Each row below holds a small network's activations on one input, seen along a few directions.
In each table, some parts of the input vary, and every possible input appears once, in random order.
Descriptions start from the smaller parts, as in this example, which fits no table here: one of 4 places along a line, together with either a single point or one of 11 places along a line or (one of 3 separate values, together with one of 8 places around a ring).
Shared parts are said once, and a part with two or three values counts as separate values.

Other details of the inputs vary at random and push rows far along two fixed directions, the same in every table; ignore that.

A family of inputs:
r1: [-21 -15  -3  30  -4 -39  66  -3 -25 -64  -3  14]
r2: [ -3  -3   7  -3   2   3   0   5   2   4   2 -10]
r3: [ 2 -5  2 -6 -2  1 -2  5  0  5  2 -8]
r4: [-4 -3  7 -3  2  3  0  7  4  5  0 -9]
r5: [-9  1 -4 -5 -3  4 -3 -1 -4  3  3 -3]
r6: [-2 -4 -6 -7 -3  2 -2  3 -3  6  5  0]
r7: [ 3  1 -2 -6  2 -5  1  0  4  6  3 -4]
r8: [ 0 -2 -5 -3  5 13 -7 -9  4 -7 -3  7]
r9: [10 -5  0 -6  5  6 -3 -7 11 -3 -3  7]
r10: [ 0 -2  2 -8 -3 -3  0  5  4  7  1 -2]
r11: [ 0 -6  2 -6 -1  1  0  7  1  5 -1 -7]
r12: [ 5  1 -4 -3  4 -1  0  5  1  4  0 -9]
r13: [ 3  0  1 -8 -1 -3  2  0  2  7  5 -4]
r14: [ 6 -8 -8 -4  3 10 -6 -5  5 -4 -1 11]
r15: [  0  -1 -10  -5   1  -1  -2   1  -2   6   5  -1]
r16: [10 -3  5  0  6  2 -1 -8 -1  8 -9  6]
r17: [-10   5  -1  -5  -4   2   1  -2   5   7   0  -1]
r18: [-7  7 -2 -3 -3  2  2 -6  4  7  4 -3]
r19: [  0  -1   6  -1   3   2   0   3   2   4   4 -11]
r20: [ -1  -1  -1   3   7  10  -4 -11  -8   5  -9   6]
r21: [ 4 -3 -2 -4  2 -2 -2  3  1  5  2 -9]
r22: [  0   4   2   5   4   7  -1 -14   0   9  -9   7]
r23: [ 20  51  44  53 -64 -36 -82  51 -17 -31  18  44]
r24: [  1   3  -2   0   2  10  -4 -13  12  -3  -3   8]
r25: [-8  6 -1 -4 -4  2  1 -4  4  7  2 -2]
r26: [ 5 -6 -3  2  6  6 -4 -7 -7  8 -8  9]
r27: [-5 13 -6  0  1  0  1 -3  5  6  1 -2]
r28: [ 11 -10  -1  -4   6  10  -4  -5   8  -4  -4   2]
r29: [  1   3 -11  -4   2  -1  -2   4  -2   5   2   0]
r30: [ 7 -6  5  0  8 11 -5 -4 10 -5 -4  1]
r31: [ 4 -4  1 -5 -1  1 -1  3  0  5  4 -9]
r32: [ 5  5 -4 -5  3 -4  2  3  4  6  1 -4]
r33: [-1 -2 -7 -5 -2  1 -1  2 -3  6  6 -1]
r34: [ 1 -1  2 -9 -2 -2  2  2  3  7  3 -4]
r35: [  6  -4   9   5  11   8  -2  -5  -1   7 -10  -1]
r36: [-10   1  -3  -6  -2   5  -4   2  -2   4   0  -2]
r37: [  0   0   3   0   6   0   0   3   3   4   2 -11]
r38: [-6  9 -5 -1 -1  0  1 -6  5  7  3 -3]
r39: [-7  2 -5 -5 -1  4 -3 -3 -4  3  5 -4]
r40: [-6  7 -9 -3  4  3 -2  0 -3  3  1 -4]
r41: [-13 -16   6  34   2 -42  71   4 -19 -64  -6   8]
r42: [ 10  -7   5   3   7   6  -3  -5  -4   7 -10   1]
Each input here is: one of 6 places along a line, together with either one of 2 separate values or one of 5 places along a line.
- The inputs of r32 and r29 match in every part but the place on the line of 6. If r7 is changed in the same way as r32 into r29, which row does it become? => r15
- The inputs of r35 and r20 match in every part but the place on the line of 6. If r19 is changed in the same way as r35 into r20, which row does it become? => r39
- Which other rows does r23 become when the place on the line of 6 takes its other values? List them by row number. => r4, r10, r11, r17, r36
- Which other rows does r30 become when the choice among 2 separate values takes its other values? List them by row number. => r35
- A walk changes only the place on the line of 6. It starts at r2 and steps to r3. List the rest of the walk in order. => r34, r6, r5, r25

A family of inputs:
r43: [ 16  16 -11 -15   2  24 -62   0  -6  47  -3   3]
r44: [ -1 -19 -28 -23  16   5  41 -25   6   1  -4   1]
r45: [  3  16  24  29 -33 -55   6  46 -18 -24  19  -3]
r46: [-30  40  12  36 -38 -37   1  20 -19 -28  15  16]
r47: [ 14  15   0 -28  -8   7 -52  32   8  47  22 -36]
r48: [ 18  17  24  13  -8  10 -51  17  -6  14  -8  -2]
r49: [-28  29  12  26 -43 -29  -4  17 -15 -40  16  22]
r50: [  9  16 -19 -16   9  11 -10 -11  10  39   1  -5]
r51: [ -5 -19  -5 -10  31   8  39 -17   7  -5 -10 -20]
r52: [ -5 -25  -1 -17  25   8  44 -20  12  -5  -8 -13]
r53: [-28  35   7  32 -36 -30  -6  19 -20 -40  15  15]
r54: [  9  23  20  39 -20 -32  -5   9  -1 -47   0  22]
r55: [ 16  -2  -2 -32  -9  16 -51  32  16  36  24 -24]
r56: [ -7 -18 -21  17   9 -31  74 -17 -17 -53  -7  14]
r57: [  6  -7 -15 -23   6  19 -21 -11  -5  34  -6   7]
r58: [ -7 -13   0  -6  29   0  47 -16   8   6 -10 -19]
r59: [ -9 -37 -11  -7  24  23  31 -25   1  -8 -10  -2]
r60: [  2  -6   3 -13   8  27 -17 -18   6  28  -5  -7]
r61: [ -3 -28 -19 -16  24  14  36 -23  24 -14  -8  -1]
r62: [  1   1  -1  -7  15  27 -21 -16   0  28  -6 -14]
r63: [  5   1   9  -8  14  18 -13   1   1  40 -14 -18]
r64: [ -3 -43  -6 -11  25  20  35 -11   0  -8 -18  -7]
r65: [-39 -18 -32 -23   8  16  35 -13   5  -8   7  -9]
r66: [ 15  36  15  12 -11  -4 -40   6  18  18   2   5]
r67: [ -4 -32 -22  13   7 -22  71 -15  -8 -62  -4  26]
r68: [ 11  -2   8  34 -23 -22 -17  14 -25 -44  -1  47]
r69: [ 18  27  16   2 -18   3 -46   3  23   6   3  11]
r70: [ 10 -12   2 -17  19  29 -14  -7  24  10  -1  -8]
r71: [  3  25  38  58 -28 -34  -9  12 -24 -33  -1  26]
r72: [ -5 -34   1 -14  20  12  38 -14  -3   2 -19 -12]
r73: [  3   4 -15 -13  12  12 -16  -8  -8  45  -8   0]
r74: [ 14  13  16 -12 -29 -13 -43  40   4  18  24 -14]
- The inputs of r72 and r63 match in every part but one. If r69 is changed in the same way as r72 into r63, which row does it become? => r66
- Describe the family of inputs behind these rows. => one of 4 places along a line, together with either one of 2 separate values or one of 6 places around a ring
- Which other rows does r49 become when the choice among 2 separate values takes its other values? List them by row number. => r74
- Which other rows does r59 become when the place on the ring of 6 takes its other values? List them by row number. => r61, r64, r67, r68, r70
- Which other rows agree with r56 in the place on the line of 4? List them by row number. => r43, r47, r48, r51, r53, r54, r62

A family of inputs:
r75: [-10 -62 -53 -71  73  53  62 -54   7  55 -39 -37]
r76: [-12 -13 -13   8  -8 -35  51  18 -21 -49  18  13]
r77: [  1 -23  16  44   5 -22  50  -3 -29 -33 -21  19]
r78: [-12  26  20  -1  -8   2 -19  12   2  20   5 -19]
r79: [  4  13   8 -16 -29   4 -26  23  17  10  16 -14]
r80: [  4 -30   7  27   5 -29  66 -15  -5 -68 -16  41]
r81: [  5  23 -21  -5 -15 -13 -31  17  -3  27  13  -2]
r82: [-10  15  13  -2 -10   4 -26  20 -17  24   5 -17]
r83: [-32 -32 -51 -70  56  29  77 -54  15  69  -6 -58]
r84: [-15  21 -18   5 -11  33 -42 -24  -6   2  -1  32]
r85: [-33 -24   6  21  -6 -33  47  20 -20 -47   3  -3]
r86: [ 26  -7   2  -5   0  17 -40   1   2  12  -6  30]
r87: [-16  32 -12   8  -8  31 -37 -32  13  -1  -2  27]
r88: [  5  36 -13  -2 -16 -15 -26  12  15  23  12  -5]
r89: [ 21  20  13   0   3  11 -36  -7  11  13 -20  10]
r90: [ 19  16  25  19   5  14 -26  -3  11  26 -13   3]
r91: [  5  26  -4 -15 -10  -1 -23  18  18   8  24  -3]
r92: [  2   0  -1 -18 -26   6 -30  28  -1  12  16 -13]
r93: [-16  14  14  -3  -7   3 -26  19  19  11  11 -18]
r94: [ 27  -5  22  -2  -1  11 -33  -2  24  -1   6   0]
r95: [ 28   2  11   6   9  13 -36   9  -2   8  -4  -7]
r96: [ 11 -12  17  34  13 -26  47  -4  -4 -58 -10   3]
r97: [ 17 -33  13  14  -1  -9   6   2  -6 -35   0  10]
r98: [-19  -3   0  23 -13 -48  51   0 -39 -28   6   8]
- Describe the family of inputs behind these rows. => one of 2 separate values, together with either a single point or one of 5 places around a ring or one of 6 places around a ring
- The inputs of r80 and r86 match in every part but the choice among 2 separate values. If r93 is changed in the same way as r80 into r86, which row does it become? => r85
- Which other rows does r88 become when the place on the ring of 6 takes its other values? List them by row number. => r78, r79, r83, r91, r93
